A small network was shown many inputs. Here are its activations along a few directions, one row for each input.
In each table, some parts of the input vary, and every possible input appears once, in random order.
A made-up example of a description, with smaller parts first: ring(8) and (point or line(9) or (values(3) and line(6))).
Shared parts are said once, and a part with two or three values counts as separate values.
In the rows, 128 means zero.

Other details of the inputs shift rows strongly along two fixed directions, in all tables alike. That doesn't count.

Rows:
row 1: [133 158 134 131 126 154 159 159 106 135 105]
row 2: [216 171  63 144  96 154  23  88 137 219 129]
row 3: [123 118 127 119 135 110 121 127 143 121 126]
row 4: [128 118 122 128 128 123 125 117 131 109 141]
row 5: [140 162 125 121 114 155 141 157 103 117  99]
row 6: [144 159 125 129 115 153 143 156 100 115 100]
row 7: [127 115 135 124 135 134 121 120 134 118 144]
row 8: [119 117 132 130 144 120 121 127 143 128 132]
row 9: [132 161 130 133 124 149 162 145  99 130 101]
row 10: [129 117 123 129 130 115 139 118 134 125 141]
row 11: [103 107 143 130 121 109 113 129 120 143 134]
row 12: [123 117 139 128 144 120 121 123 140 128 131]
row 13: [124 119 130 128 129 122 138 114 139 129 141]
row 14: [123 116 127 126 134 134 121 124 137 118 145]
row 15: [135 157 142 129 127 154 160 155 104 133 105]
row 16: [123 121 128 133 138 108 125 120 138 121 129]
row 17: [123 118 121 120 131 129 122 124 136 114 143]
row 18: [127 114 132 128 127 125 136 119 143 129 139]
row 19: [124 116 122 120 132 121 135 125 139 129 142]
row 20: [142 156 128 129 117 143 159 157 104 127 100]
row 21: [108 104 138 129 113 114 127 127 116 147 146]
row 22: [129 114 123 116 126 117 136 125 140 126 138]
row 23: [122 117 123 127 132 129 125 110 129 113 138]
row 24: [118 120 127 124 141 114 121 127 142 125 130]
row 25: [117 120 129 132 142 114 124 113 136 124 127]
row 26: [123 120 129 127 128 130 124 113 135 113 141]
row 27: [121 117 137 131 135 119 122 121 146 125 126]
row 28: [117 152 143 135 101 148 131 160  83 138 114]
row 29: [118 123 134 132 137 115 123 116 142 124 128]
row 30: [127 116 127 128 135 108 123 126 140 120 126]
Description of these inputs: values(3) and (point or ring(9)).
- The inputs of row 27 and row 2 match in every part but the values(3) part. If row 12 is changed in the same way as row 27 into row 2, which row does it become? => row 7
- Which other rows agree with row 20 in the values(3) part? List them by row number. => row 1, row 9, row 10, row 13, row 15, row 18, row 19, row 21, row 22
- Change only the values(3) part in row 25. List by row number the other rows that result. => row 9, row 23

Rows:
row 31: [137 124 125 127 131 110 118 121 142 131 122]
row 32: [136 123 121 125 123 143 124 116 138 127 148]
row 33: [145 128 120 129 143 130 132 116 144 131 140]
row 34: [117 112 130 122 108 122 111 131 118 148 145]
row 35: [139 121 113 120 117 133 123 122 136 122 145]
row 36: [144 123 106 114 123 132 134 118 141 125 143]
row 37: [121 122 123 133 120 104 120 120 128 143 129]
row 38: [136 120 122 129 116 124 110 120 131 118 135]
row 39: [119 161 149 137 113 159 156 165  76 140 101]
row 40: [141 126 112 125 120 126 120 114 137 112 135]
row 41: [123 115 132 132 123 130 114 120 116 142 147]
row 42: [131 114 123 124 112 131 112 128 129 129 143]
row 43: [124 168 150 139 122 145 159 158  98 136  79]
row 44: [119 119 133 132 119 126 113 114 121 141 139]
row 45: [122 121 133 131 121 129 110 114 121 134 140]
row 46: [128 126 124 129 140 107 112 126 144 135 117]
row 47: [124 118 125 125 115 119 108 121 120 130 137]
row 48: [131 120 134 128 132 126 120 123 143 145 133]
row 49: [137 180 134 132 146 159 157 159 114 113  78]
row 50: [ 10  48 211 117 164  84 234 142 140  24 152]
row 51: [142 129 104 120 140 126 123 115 146 114 126]
row 52: [136 128 122 126 146 112 111 126 150 126 116]
row 53: [141 131 111 123 148 118 117 123 153 118 121]
row 54: [134 170 145 138 113 166 152 158  92 112  92]
row 55: [118 176 143 140 133 147 153 162  97 133  83]
row 56: [144 130 113 123 133 117 125 117 147 120 128]
row 57: [121 174 135 134 127 137 151 169  95 129  80]
row 58: [142 124 118 130 130 139 127 113 135 124 147]
row 59: [119 113 127 121 110 125 109 130 117 141 145]
row 60: [129 116 131 130 117 140 113 122 131 133 146]
row 61: [146 127 106 120 126 125 131 110 141 116 133]
row 62: [125 113 124 126 117 121 112 126 114 138 144]
row 63: [134 130 118 130 140 137 113 113 144 115 131]
row 64: [142 175 130 129 124 166 172 148 103 110  91]
row 65: [124 171 138 128 121 152 140 169  87 116  88]
row 66: [139 131 112 125 146 136 124 108 148 119 129]
row 67: [131 127 127 133 136 135 104 118 139 118 132]
row 68: [135 117 128 135 124 136 117 119 127 130 145]
row 69: [120 120 130 140 128 115 125 120 125 154 140]
row 70: [136 120 131 133 139 122 123 120 139 143 132]
row 71: [137 115 120 129 118 126 115 125 125 125 142]
row 72: [120 169 138 128 119 149 143 170  87 123  88]
row 73: [141 127 122 123 136 134 129 119 149 133 141]
row 74: [135 126 133 132 136 120 119 115 144 136 124]
row 75: [115 119 133 134 121 120 122 123 129 157 141]
row 76: [142 125 115 120 129 141 135 112 143 129 146]
row 77: [117 162 150 131 108 166 150 168  79 137 103]
row 78: [123 118 122 134 122 106 124 126 123 150 137]
row 79: [142 131 121 128 139 127 126 110 149 124 130]
row 80: [138 119 123 128 133 113 122 127 137 138 130]
row 81: [ 15  41 215 111 163  90 231 151 147  34 153]
row 82: [114 161 153 132 106 163 152 169  79 143 102]
row 83: [149 123 104 119 130 127 137 115 136 122 142]
row 84: [129 116 125 132 126 106 123 127 131 148 129]
row 85: [137 128 110 125 134 127 111 119 143 110 129]
row 86: [139 128 120 131 126 136 121 108 139 117 138]
row 87: [128 121 127 130 124 104 119 121 136 141 121]
row 88: [121 127 130 130 136 130 103 119 129 129 136]
row 89: [122 113 125 127 115 118 115 127 114 144 144]
row 90: [133 130 131 131 152 122 111 119 151 131 119]
row 91: [143 126 114 117 130 125 128 125 147 128 138]
row 92: [125 128 132 134 146 116 113 119 145 140 119]
row 93: [144 122 110 125 124 129 125 119 133 119 144]
row 94: [124 115 128 126 120 111 120 130 134 151 130]
row 95: [118 125 131 130 134 127 106 119 128 137 135]
row 96: [121 117 126 126 113 117 111 121 119 137 136]
row 97: [148 126 112 123 137 120 131 122 142 126 137]
row 98: [127 118 133 137 132 116 124 120 132 153 131]
row 99: [145 171 128 129 128 168 179 154  98 116 100]
row 100: [118 118 126 128 115 110 120 130 127 153 138]
row 101: [133 118 126 122 126 117 119 130 141 140 130]
row 102: [134 125 119 128 130 126 103 125 137 113 130]
- The inputs of row 58 and row 93 match in every part but one. If row 95 is changed in the same way as row 58 into row 93, which row does it become? => row 72
- The inputs of row 46 and row 92 match in every part but one. If row 34 is changed in the same way as row 46 into row 92, which row does it become? => row 82
- Describe the family of inputs behind these rows. => values(2) and line(4) and ring(9)
- A walk changes only the line(4) part. It starts at row 32 and steps to row 58. List the rest of the walk in order. => row 86, row 63
- Change only the ring(9) part in row 87. List by row number the other rows that result. => row 31, row 37, row 38, row 40, row 47, row 56, row 61, row 96
- Change only the values(2) part in row 61. List by row number the other rows that result. => row 64
- A walk changes only the line(4) part. It starts at row 102 and steps to row 38. List the rest of the walk in order. => row 71, row 42
- Change only the values(2) part in row 90. List by row number the other rows that result. => row 52

Rows:
row 103: [125 130 129 125 134 117 134 138 128 119 120]
row 104: [128 128 127 129 126 125 147 131 129 123 127]
row 105: [128 129 135 131 139 137 138 129 130 120 127]
row 106: [ 97 117 155 137 112 117 126 142 103 153 132]
row 107: [126 132 135 130 136 138 134 122 127 112 126]
row 108: [127 132 135 131 140 135 140 130 132 121 128]
row 109: [130 129 131 125 125 127 149 130 130 124 130]
row 110: [126 127 133 125 131 125 130 136 131 115 117]
row 111: [206 198  69 146 102 148  64 120 111 209  98]
row 112: [ 94 117 155 133 116 116 127 141 105 158 129]
row 113: [125 129 131 125 131 144 134 129 124 112 135]
row 114: [122 127 125 119 125 126 129 138 120 111 126]
row 115: [128 130 134 129 136 139 137 129 128 116 131]
row 116: [125 125 128 121 125 142 137 136 124 117 138]
row 117: [129 124 128 129 126 127 146 130 126 122 125]
row 118: [122 131 130 126 127 139 126 130 128 106 126]
row 119: [127 128 132 123 128 127 129 137 129 111 121]
row 120: [128 124 132 126 133 135 142 136 129 125 130]
row 121: [135  45  97 127 154  73  46  29 213 146 214]
row 122: [123 127 128 120 123 132 125 137 126 108 124]
row 123: [126 131 134 129 132 134 129 130 132 109 122]
row 124: [122 130 133 123 135 122 132 136 136 121 114]
row 125: [129 125 127 127 123 128 145 131 125 119 129]
row 126: [126 125 123 123 118 134 142 131 121 115 133]
row 127: [126 126 130 125 134 119 133 137 125 118 118]
row 128: [131  44  96 123 153  67  42  36 220 149 207]
row 129: [129 125 131 124 130 137 140 136 127 121 134]
row 130: [124 134 134 132 136 130 132 131 136 114 120]
row 131: [125 130 132 126 132 123 131 137 134 115 118]
row 132: [ 98 114 154 136 108 121 123 142  99 148 135]
row 133: [125 130 135 131 136 133 131 130 133 113 118]
row 134: [124 127 132 124 137 131 144 136 133 131 127]
row 135: [ 94 114 149 133 103 125 121 142  96 145 139]
row 136: [123 133 135 129 144 133 141 129 135 126 124]
row 137: [126 131 136 132 139 137 135 122 129 115 122]
row 138: [125 128 126 129 132 121 138 131 125 118 121]
row 139: [129 126 127 119 117 136 144 129 123 116 136]
row 140: [127 127 132 126 133 133 143 137 132 125 131]
row 141: [206 194  71 143 100 153  72 118 115 219  98]
row 142: [ 98 113 155 136 112 119 125 141 100 152 131]
row 143: [206 200  74 143 101 173  54 109 107 201 105]
row 144: [121 132 127 128 136 117 141 131 130 124 118]
row 145: [121 135 136 130 144 133 138 122 134 122 119]
row 146: [131 125 132 125 125 130 148 129 128 124 128]
row 147: [121 130 130 123 137 115 135 137 130 124 115]
row 148: [126 128 129 123 130 121 131 137 124 114 122]
row 149: [127 128 132 123 128 126 151 129 132 130 126]
row 150: [122 129 122 124 124 128 134 132 119 111 128]
row 151: [126 129 125 128 129 122 137 131 123 114 124]
row 152: [132 126 131 123 122 131 147 129 126 120 132]
- The inputs of row 105 and row 115 match in every part but one. If row 142 is changed in the same way as row 105 into row 115, which row does it become? => row 132
- The inputs of row 128 and row 118 match in every part but one. If row 141 is changed in the same way as row 128 into row 118, which row does it become? => row 126
- Describe the family of inputs behind these rows. => line(5) and (point or ring(9))
- Which other rows agree with row 106 in the line(5) part? List them by row number. => row 103, row 104, row 108, row 109, row 111, row 121, row 130, row 131, row 140
- Change only the ring(9) part in row 148. List by row number the other rows that result. => row 107, row 115, row 119, row 123, row 125, row 129, row 151, row 152

Rows:
row 153: [145 146 128 125 130 151 142 143 128 120 117]
row 154: [133 136 129 126 111 131 132 153 112 134 118]
row 155: [127 145 126 130 116 138 108 142 107 110 109]
row 156: [119  88 131 113 143  97 124 118 162 105 147]
row 157: [126 140 123 125 112 130 135 148 110 135 119]
row 158: [128 149 133 138 142 131 138 138 121 133 106]
row 159: [114  91 124 118 147  92 130 109 154 103 148]
row 160: [131 141 126 123 116 152 143 139 111 132 128]
row 161: [130 145 141 133 137 135 134 148 130 133 105]
row 162: [106  95 141 132 150  98 131 102 162 115 143]
row 163: [130 140 121 131 115 127 138 145 104 134 120]
row 164: [137 150 123 124 132 150 145 138 126 119 117]
row 165: [133 148 120 120 130 128 137 144 123 123 105]
row 166: [106  85 147 124 136 105 117 116 149 133 158]
row 167: [125 143 136 136 126 133 132 138 106 149 118]
row 168: [220 145  44 141  99 136  11  61 144 239 166]
row 169: [100  90 141 123 138 104 120 110 147 134 158]
row 170: [127 149 135 129 121 157 121 136 107 102 124]
row 171: [137 146 125 128 125 125 143 135 123 120 102]
row 172: [114 142 142 137 129 144 110 139 109 119 106]
row 173: [102  94 137 125 154 101 126 110 164 117 148]
row 174: [131 140 127 133 108 127 140 139 109 133 115]
row 175: [105  90 144 131 133 100 124 101 146 132 154]
row 176: [142 149 128 133 128 147 150 128 125 118 114]
row 177: [140 149 123 130 136 147 149 134 120 117 118]
row 178: [114  87 133 124 126 117 137  99 145 113 165]
row 179: [138 136 131 125 114 153 139 144 113 132 127]
- Describe the family of inputs behind these rows. => values(3) and (point or (values(2) and line(4)))
- The inputs of row 174 and row 175 match in every part but the values(3) part. If row 157 is changed in the same way as row 174 into row 175, which row does it become? => row 169
- Which other rows agree with row 164 in the values(3) part? List them by row number. => row 153, row 160, row 168, row 170, row 176, row 177, row 178, row 179
